Each row below holds a small network's activations on one input, seen along a few directions.
In each table, some parts of the input vary, and every possible input appears once, in random order.
A made-up example of a description, with smaller parts first: ring(8) and (point or ring(11) or (values(2) and line(6))).
Shared parts are said once, and a part with two or three values counts as separate values.

Other details of the inputs vary at random and push rows far along two fixed directions, the same in every table; ignore that.

Rows:
r1: [  2   0  -7  -1   1 -10   0   5   2   0  -6]
r2: [ -4  -1  -2   1   2  -5  -1  -4  -1 -11   0]
r3: [  3  -1  -3   0   3 -10   3   2   7  -6  -5]
r4: [-11   1   2  -3   0  -1  10 -11  -3   4  -8]
r5: [ 13 -11  15  -1   3  18 -13   4   0  12   6]
r6: [  1   0   2   4   3 -10   0   0   2  -7  -5]
r7: [ 0  1 -6 -6 -1 -8  0  5 -1 -3 -6]
r8: [-1 -3 -4 -4  3 -7  6  3  0 -8 -1]
r9: [ -1   1 -13  -2   2  -5   0   0  -1  -3   1]
r10: [ -8   4   4  -5  -1  -2   6 -12  -1   4 -12]
r11: [-3 -2 -8 -4  0 -6  4  6 -3 -2 -3]
r12: [-6 -1  2  0  2 -9  1  0 -7 -2  1]
r13: [ 15 -15   6  -2   1  24  -8   4   8   6  11]
r14: [ 14 -15  13   2   3  22  -6   5   1   6   8]
r15: [ -6   4   3   0   0  -4   7 -12   3   6 -12]
r16: [ -4   3  -3   2   3 -10  -2   4   0   3  -5]
r17: [ 1  0 -2 -5  2 -8  2  2  3 -8 -5]
r18: [-11   2  -1  -3  -2   1   6 -15  -1   3  -6]
r19: [ -4  -1 -11  -4  -1  -5  -1   2  -1  -4  -1]
r20: [ -9   5  -4  -1   2   1   7 -17  -1   3  -5]
r21: [  6  54   9  25 -53  12  23  23   3  -2  29]
r22: [-7  4 -9  1  5 -5 -3  0 -3  0  2]
r23: [-4  3 -3  3  4 -7 -3 -5 -5 -3  4]
r24: [  9 -11   8   0   2  22  -8  10  -1  16   9]
r25: [ 11 -10   9  -3   3  20 -13   9   2  16   4]
r26: [ 16 -12   8   4   6  24 -11   0   3   5  11]
r27: [ -2   2   3   3   3 -12  -3  -1  -1   0  -3]
r28: [-1  0  3 -1  2 -8 -1  0 -1 -9 -5]
r29: [-7  0 -1  0  1 -7 -3 -4 -5 -4  2]
r30: [ 1  1 -9 -2  4 -5  2 -3  2 -9  2]
Description of these inputs: line(5) and (point or ring(5)).
Changing only the line(5) part turns r7 into r11. The same change can be made to r5. Which row results? -> r12
List by row number the other rows that have the line(5) part in common with r27. -> r1, r3, r6, r15, r16
Start at r9 and move only the ring(5) part, one step at a time. The first step leads to r22. Which rows follow, in order? -> r23, r26, r30
List by row number the other rows that have the line(5) part in common with r29. -> r2, r13, r18, r19, r21

Rows:
r31: [ 29 -27  15  -1   2  42 -13  14   8  12  20]
r32: [ -4  24 -13   6 -16 -16   5  18  -1  -4   7]
r33: [ -5   5  -4   0   2 -12  11 -17   7 -10 -12]
r34: [  4  36 -13  11 -29 -10  17  22   3 -13  13]
r35: [  7  40   8  17 -31 -17  18  17   7  -5   1]
r36: [-19 -20 -14 -19  22 -14   1 -14  -7  -1 -21]
r37: [ 22 -20  21   5   2  39 -21  16  -1  22  21]
r38: [-10  -5  -3  -2  17 -16  -1 -24   0  -6 -14]
r39: [-22 -14 -24 -14  23 -17 -10 -13  -6   7 -17]
r40: [ 20 -18   6   4   4  49 -19  -3   3  24  25]
r41: [  3  32 -14  12 -26  -9  16  15   4 -21  18]
r42: [-16 -18  -7 -15  18 -13   3 -21  -2 -11 -19]
r43: [ -3  11   5   4  -7 -15   7   2  -4 -18   4]
r44: [  1  27  -2   6 -26 -11  21  20   0 -13   6]
r45: [ 16 -15   8   5   3  47 -22   1   1  31  21]
r46: [ -3  18 -13   9  -9 -13   2   7  -4 -17  16]
r47: [ -7  15  -2   2 -13 -16   8  15  -5  -4   0]
r48: [ 30 -17  20   0   1  43  -8   0  16  29   2]
r49: [-22 -20  -6 -18  23 -19  -6 -17  -7   5 -28]
r50: [  6  26   6  15 -15 -16  11   4   4 -17   6]
r51: [-25 -23 -13 -19  26 -18  -7 -15 -11   7 -23]
r52: [-26 -36 -15 -20  41 -17 -13 -29 -14  -5 -18]
r53: [-11  -1  -4  -5  11 -19   1 -14   2   6 -23]
r54: [ 32 -22  23  -4  -2  40 -11  18  10  18   9]
r55: [ 14  44   7  21 -37 -10  27  14  12 -21  11]
r56: [ -9  13 -14   6  -1 -16  -6   8  -7  -9   8]
r57: [-21 -28  -6 -17  33 -16  -9 -28 -10  -7 -20]
r58: [ 13 -19  21   3   2  47 -16   1  -3  30  17]
r59: [ 24 -21   3   0   2  50 -14   0  10  21  20]
r60: [ 24 -18  23  -5  -5  48  -5   4   9  26   6]
r61: [-14  -4  -2   0  17 -17  -5 -20  -3   2 -17]
r62: [  1  24   6  15 -12 -19   6   6   1  -9   0]
r63: [ -9   7   5   3  -1 -18   0   4  -7 -10  -3]
r64: [-14  -5 -24 -12  13 -11   0  -9  -2  -1 -12]
r65: [  5  32   6  11 -32  -9  24  14   5 -23  10]
r66: [ 14  49   7  20 -41 -12  28  21  11 -13   6]
r67: [-26 -27  -5 -16  34 -19 -13 -25 -12   0 -25]
r68: [ 25 -24  19   2   3  41 -18  12   1  14  25]
r69: [ -3  23   6   5 -22 -16  13  15  -1  -6  -2]
r70: [-20 -26 -16 -18  27 -14  -1 -22  -6  -9 -18]
Changing only one part turns r35 into r53. The same change can be made to r65. Which row results? -> r42
Changing only one part turns r45 into r56. The same change can be made to r58. Which row results? -> r37
Describe the family of inputs behind these rows. -> values(2) and line(4) and ring(5)
Start at r39 and move only the line(4) part, one step at a time. The first step leads to r51. Which rows follow, in order? -> r49, r53
Which other rows does r70 become when the values(2) part takes its other values? List them by row number. -> r31

Rows:
r71: [ 15  -7  12   7   2  23  -9 -10   7   1  11]
r72: [ -2  21  10  12 -11 -11  18  -3  -2   6  -5]
r73: [  1  17   3   3 -17 -14  -2  18  -1 -16   7]
r74: [-31  32 -13   7 -15 -24  17  -5 -17  -1   0]
r75: [-12  24   9  10 -11 -16  10  -7  -3   0 -10]
r76: [ 1 -9 -2  1  6  3 11 -8  2 -9  3]
r77: [ 18 -29   3  -1  24   3 -19  11   3   8   0]
r78: [-14  29 -15  -6 -19 -24  22   3   0 -18 -10]
r79: [ 22   1  11   4  -7  28 -12   3  15  18   7]
r80: [-24 -23 -33 -19  32 -13 -18 -15  -7   7 -16]
r81: [-16  -7   4 -13   7  -9   6  -8  -9   2 -18]
r82: [-11 -31 -22 -20  32 -19  -5 -12   2   0 -27]
r83: [  2  -9  -7   0   8 -15   2  16  -1  -9  -2]
r84: [ -2  21  -2  -3 -21  -6   4   1   6  -5  -1]
r85: [ 24 -23  27   5  -1  48  -4   8   5  35   7]
r86: [ 15 -14  15  -2  -1  30 -12  -8   5   2  14]
r87: [ -9 -28 -11 -12  38 -31 -25  -4  -4 -11 -19]
r88: [ 10  35  -2  15 -25  -5  20   7  10  -1   3]
r89: [  6  34   5   9 -34  -8  18  30  -1 -17  15]
r90: [-17  21 -16   9 -10  -5  10  -9 -10 -12  17]
r91: [24 -6 14 12 -2 30  1 -4 10  7 18]
r92: [  0   0   2  -3  -6   9  10  -4   1 -14   6]
r93: [-20 -29 -27 -14  37 -23 -25   0 -15  -2  -7]
r94: [ 21 -18  34   0  -6  48 -19   2   3  32   7]
Describe the family of inputs behind these rows. -> values(4) and (point or ring(5))
Changing only the values(4) part turns r76 into r83. The same change can be made to r86. Which row results? -> r73
Start at r88 and move only the ring(5) part, one step at a time. The first step leads to r79. Which rows follow, in order? -> r84, r78, r82
List by row number the other rows that have the values(4) part in common with r85. -> r72, r74, r75, r81, r94
Which other rows does r90 become when the values(4) part takes its other values? List them by row number. -> r74, r80, r93
